These are the activations of a small neural network, seen along a few directions. Each row is one input.
Each table varies a few parts of the input and shows all the possible inputs, shuffled.
Descriptions start from the smaller parts, as in this example, which fits no table here: values(2) and (point or line(11) or (ring(5) and line(6))).
Shared parts are said once, and a part with two or three values counts as separate values.

Other details of the inputs shift rows strongly along two fixed directions, in all tables alike. That doesn't count.

Rows:
row 1: [  9   0  17 -34  12 -25 -66  -5 -25 -41 -25]
row 2: [-17 -45 -12  42  -2  39 -21  37  33  26 -22]
row 3: [ 11 -27  21  28  31 -22 -25  -3  54 -48  -9]
row 4: [  6  -1 -50  46 -17   6  36  30 -27  61  -2]
row 5: [ 33  38  -3 -56   9  -7 -12 -13 -37 -22  13]
row 6: [ 18 -64 -30  18  16  10 -18  39  40  19   5]
row 7: [  3 -28  25  23  -2   1 -16 -22  64 -49 -24]
row 8: [ -8 -14 -48  14   6  10  32 -12  17  74  44]
row 9: [-10  44  27 -23 -21 -22  -6 -55 -33   1 -17]
row 10: [ 29 -31  13  17  15 -12 -27  25  39 -55 -21]
row 11: [-15  75   9 -36 -11   7  18 -13 -24 -22   9]
row 12: [  3  58 -27 -28   0   6  54   6 -39  13  -3]
row 13: [-12  -8  15   5 -15  -9  77   3 -68   3  29]
row 14: [-23 -93  37  13   5   4 -25   9 -13 -52  -8]
row 15: [ -1  53  36 -30  10  15 -12  -9 -15 -54 -26]
row 16: [ 15  43 -23  -8 -16 -24  28   5 -66  54  12]
row 17: [ -7  46  27 -18  -2 -36 -12 -49 -35   3  -4]
row 18: [ 15 -59 -20  47   7  -7 -32  27  30  27   8]
row 19: [ -7  55 -12 -81  18   7   2 -15 -56   1 -10]
row 20: [ 13 -38  20   8  18   4 -38 -22  62 -36  -1]
row 21: [  4  39  -9  13   7 -36  40 -13 -20  34  22]
row 22: [ 18 -37 -33  55   6  17  12  41  39 -15 -15]
row 23: [  3 -19 -12  36  -3   5  34  44  27  18 -31]
row 24: [-25  11 -45  -6 -11  38  33  19   5  66  36]
row 25: [ 23  -5 -30  38 -11 -15  44  39  -1  44  10]
row 26: [-19 -22   2  37 -38  -2   6  19  35  35  -1]
row 27: [-19 -52 -15  13 -12  22 -12  22  69  21  13]
row 28: [-19   7  19 -70  10   2  27 -30 -95 -23  36]
row 29: [ 15 -37   9 -11  18  26 -29  23  46 -44 -37]
row 30: [-34  53 -31 -24 -25  17  17  -3 -45  52  23]
row 31: [ -4  49  13 -61 -20   5  -5 -29  -8 -20  21]
row 32: [ -4  -7  25 -17   1  30 -37   6  45 -47  -9]
row 33: [ -8 -28   7  11  24 -24 -51 -13  17 -10  -7]
row 34: [ 24 -50   1  63   0 -17 -16  29  30  28  -2]
row 35: [-11 -44   6   1  13   9 -50  25  25 -27 -54]
row 36: [ 11  41 -29  11  -8  -9  41  13 -41  16  -5]
row 37: [ -8   1  27 -48  11  -1 -45 -52  14 -39 -16]
row 38: [ -2 -47  -7  45  -4  10   3  45  31  24 -44]
row 39: [ -5 -85  11  50  -1  16  49  31  13 -29  19]
row 40: [  0 -56 -41  47   2  16 -25  37  20  12 -21]
row 41: [  1  47 -26   5  -3 -11  53 -30 -13  34  37]
row 42: [  8 -38 -15  -2  25  16 -42  18  21 -30 -24]
row 43: [-16  53  -9  -4 -40 -13  54  -1 -14  40  24]
row 44: [-20  74  -9 -10 -28   2  54   4 -34  37  18]
row 45: [-30  28 -23 -19 -35   0   7  -8 -19  44  24]
row 46: [  0 -53 -24  14 -11  33  78  17 -33  30  59]
row 47: [  0 -42 -19  15  33  -4 -15   1  39  23  18]
row 48: [-11  51  34 -42 -16 -14 -11 -25   3 -56  -2]
row 49: [ -3 -10  13  45  -5  22  15  37  32   8 -27]
row 50: [ 20  17 -31 -23  15  -7   6  -6 -29  44  42]
row 51: [-16 -29  11   5  -9  -1 -42 -31  27 -11 -22]
row 52: [ -9 -47 -13  23  13  50 -12  36  48  23 -10]
row 53: [ 37   7 -46   9   1   8  36   9  -9  59  56]
row 54: [  1  24  50  -7  10 -40 -25 -39  11 -49 -21]
row 55: [-23  47  46 -30 -14  -8 -35 -14 -22 -31 -27]
row 56: [ 23  -4 -68  19  -4  34  42  26  -6  43  25]
row 57: [-18 -10   7   4 -22  -5  66  -2 -89  30  31]
row 58: [-10  44  49 -24  -2   3 -34 -11 -35 -27 -43]
row 59: [  6  55  14 -51   6  33  -5 -15 -29 -18  -2]
row 60: [  0  31  48 -21  21 -49 -47 -40 -25 -36 -22]
row 61: [-16 -11 -47  32  -9  -1  23 -11   2  78  32]
row 62: [ 16  17  21 -35  31 -17 -33 -36   4 -40  10]
row 63: [ 28  21  47  -8  15 -44 -34 -10  -7 -52 -16]
row 64: [ 32  21  34 -16  22 -30 -34 -14  -1 -64  -4]
row 65: [ -2  22  50 -12  -8 -26 -19 -44  13 -51 -34]
row 66: [ 10 -33  13   2  -2  18 -22 -27  58 -27  -7]
Description of these inputs: ring(6) and (point or ring(10)).
- Changing only the ring(6) part turns row 57 into row 28. The same change can be made to row 4. Which row results? => row 42
- Changing only the ring(6) part turns row 59 into row 58. The same change can be made to row 62. Which row results? => row 60
- Start at row 51 and move only the ring(6) part, one step at a time. The first step leads to row 37. Which rows follow, in order? => row 66, row 7, row 65, row 9
- List by row number the other rows that have the ring(6) part in common with row 21. => row 13, row 23, row 25, row 36, row 43, row 44, row 49, row 54, row 63, row 65
- Which other rows does row 17 become when the ring(6) part takes its other values? List them by row number. => row 8, row 20, row 41, row 54, row 61

Rows:
row 67: [  0 -25 -15  22  -2  10  12  16  10  22   9]
row 68: [  1 -20 -12  29  -5   5  16  15  12  21   5]
row 69: [  0 -21 -13  27  -6   4  17  17  12  21   3]
row 70: [ -2  21  31 -28   5 -13 -23 -16 -19 -44 -17]
row 71: [ -1  32  -4 -16  -6  -8  21 -15 -34   9  13]
row 72: [ -3  34  -2 -17  -7  -3  22 -10 -35   9   9]
row 73: [  2 -28 -19  23  -2  10  16  18  12  21   6]
row 74: [  1  56 -12 -32   0  -5   5 -23 -24  20  10]
row 75: [ -5  48 -11 -29  -3  -3   0 -22 -18  18   7]
row 76: [  0 -21 -12  28  -4   3  19  15  14  20   7]
row 77: [  2  50  23 -50   6 -14 -40 -31 -15 -35 -13]
row 78: [ -1  -8 -10   6   0   6  11   8  -3   8   6]
row 79: [  3 -41  17  13   8   2 -26   7  31 -32 -14]
row 80: [ -1 -25 -14  21  -4  14  17  18  12  20   8]
row 81: [  3 -51  52   2  20  -7 -67   4  46 -78 -38]
- What do these inputs look like to the network? => values(3) or (values(2) and line(6))
- What sort of input is row 75? => values(3)
